A small network was trained on made-up records. Each row is its average activation on records with the value named, seen along a few directions.
Values that are neighbours, or in one group, have similar rows; names and order tell nothing.
In the rows, 500 means zero.
Random noise pushes rows far along 7 fixed directions. That doesn't count. These rows show it; they differ only by the noise:
474 380 687 479 713 730 430 351 623 314 464 656 468 423 467 503 503 497 735 629 655 562 527
510 603 401 446 587 351 594 484 378 579 411 544 413 523 700 567 501 528 426 305 529 393 604
435 416 206 412 408 577 508 301 590 359 582 452 364 683 466 584 425 453 446 524 543 497 534
455 341 524 554 340 677 465 216 569 444 509 587 458 594 465 421 706 614 457 638 487 365 267
453 486 448 485 476 414 362 744 398 589 610 371 601 457 577 557 465 387 467 390 423 577 457
467 441 316 462 522 567 451 448 485 502 548 429 473 582 512 597 466 466 521 436 490 523 572
617 633 142 402 612 460 536 489 572 453 458 291 370 635 279 555 303 463 499 319 515 478 855
486 560 509 465 577 398 604 400 397 545 390 644 405 498 741 533 571 565 442 376 563 361 513
439 526 724 509 590 339 488 658 294 636 459 649 568 350 868 530 615 504 469 379 511 461 373


Field Y:
y7: 510 554 528 493 621 395 573 692 408 716 340 573 521 522 678 637 495 564 530 418 498 584 649
y5: 547 558 347 510 741 720 500 401 622 484 381 368 495 487 130 490 201 392 781 402 569 432 962
y1: 676 385 592 555 525 749 615 241 723 256 553 484 560 515  93 418 501 571 532 712 451 432 583
y8: 455 500 339 463 588 642 411 463 601 400 541 446 487 460 348 592 193 309 743 487 576 644 746
y4: 433 379 462 529 478 759 529 190 473 505 504 592 488 588 523 532 642 619 636 739 534 605 396
y6: 573 673 442 482 591 389 400 814 463 551 674 226 632 314 348 513 288 298 563 325 401 630 635
y3: 497 496 755 563 675 475 453 813 322 674 365 615 588 392 730 581 663 571 605 501 504 720 451
y2: 578 581 484 515 450 427 540 461 388 655 581 420 559 478 549 488 567 595 399 454 378 637 487
y9: 578 486 383 516 423 383 651 595 662 399 482 393 401 781 369 524 429 609 376 592 487 468 679
The values of Y form a 3 by 3 grid.
Name the neighbours of y8, in listed order.
> y7, y5, y4, y6
Each value of Y is a pair of two hidden parts, and every pair occurs once (3 first parts, 3 second parts).
Changing only the second part turns y2 into y1. y4 has the same second part as y2; what does that change turn y4 into?
> y5

Field M:
m20: 548 440 596 547 718 848 330 328 646 433 349 591 461 433 260 469 490 540 858 542 639 506 604
m8: 458 656 335 394 406 419 674 320 648 278 492 565 343 466 429 448 326 337 395 456 620 344 545
m15: 467 411 470 562 459 642 420 498 525 542 578 405 618 426 348 500 486 401 567 465 435 441 501
m19: 473 528 306 430 594 560 644 325 537 450 410 549 364 634 551 623 416 511 534 470 599 483 767
m13: 534 370 419 517 751 761 405 379 402 529 542 450 551 537 537 638 481 537 758 481 478 647 765
m12: 607 669 702 555 496 393 530 565 505 599 326 528 460 419 397 297 648 689 451 479 499 396 411
m18: 486 505 564 462 565 427 632 474 460 495 455 624 496 540 688 581 569 567 474 568 527 583 471
m3: 590 683 560 414 641 385 481 539 606 322 488 480 437 373 292 371 283 399 554 436 579 417 629
m6: 594 653 525 532 695 631 492 253 502 597 233 580 410 300 351 380 570 616 711 351 576 319 577
m2: 458 610 743 523 615 429 507 612 525 506 303 687 468 294 597 431 508 478 561 458 640 425 478
m4: 500 602 393 465 374 467 554 329 580 400 421 536 366 513 400 386 408 441 382 449 595 290 518
m14: 465 505 372 512 540 478 576 451 393 733 375 517 458 572 706 663 605 593 464 368 466 481 566
m10: 409 490 478 458 558 500 407 688 414 588 545 456 633 317 596 612 370 269 601 349 498 559 538
m17: 461 579 643 531 425 497 505 442 465 570 454 567 545 308 506 405 582 447 498 486 483 386 295
m16: 469 554 534 424 537 406 582 394 472 378 420 693 351 530 653 496 490 536 454 524 644 476 484
m11: 332 541 404 467 373 550 219 662 529 489 536 429 544 267 385 458 280 152 605 393 567 438 402
m7: 442 414 606 499 541 623 363 448 552 397 627 473 583 305 418 486 376 360 664 539 556 572 410
m5: 329 430 335 386 587 534 463 482 496 411 514 629 355 524 745 735 279 323 616 430 684 616 635
m9: 544 585 470 469 593 315 601 575 324 591 493 484 499 440 721 552 514 525 448 363 490 546 551
m1: 494 476 630 555 631 620 387 535 482 506 495 494 600 317 395 462 448 382 658 434 493 420 528
Each value of M is a pair of two hidden parts, and every pair occurs once (5 first parts, 4 second parts).
Changing only the second part turns m4 into m11. m13 has the same second part as m4; what does that change turn m13 into?
> m16
Changing only the second part turns m12 into m7. m2 has the same second part as m12; what does that change turn m2 into?
> m15
Changing only the second part turns m19 into m10. m18 has the same second part as m19; what does that change turn m18 into?
> m17
Changing only the second part turns m8 into m14. m3 has the same second part as m8; what does that change turn m3 into?
> m20
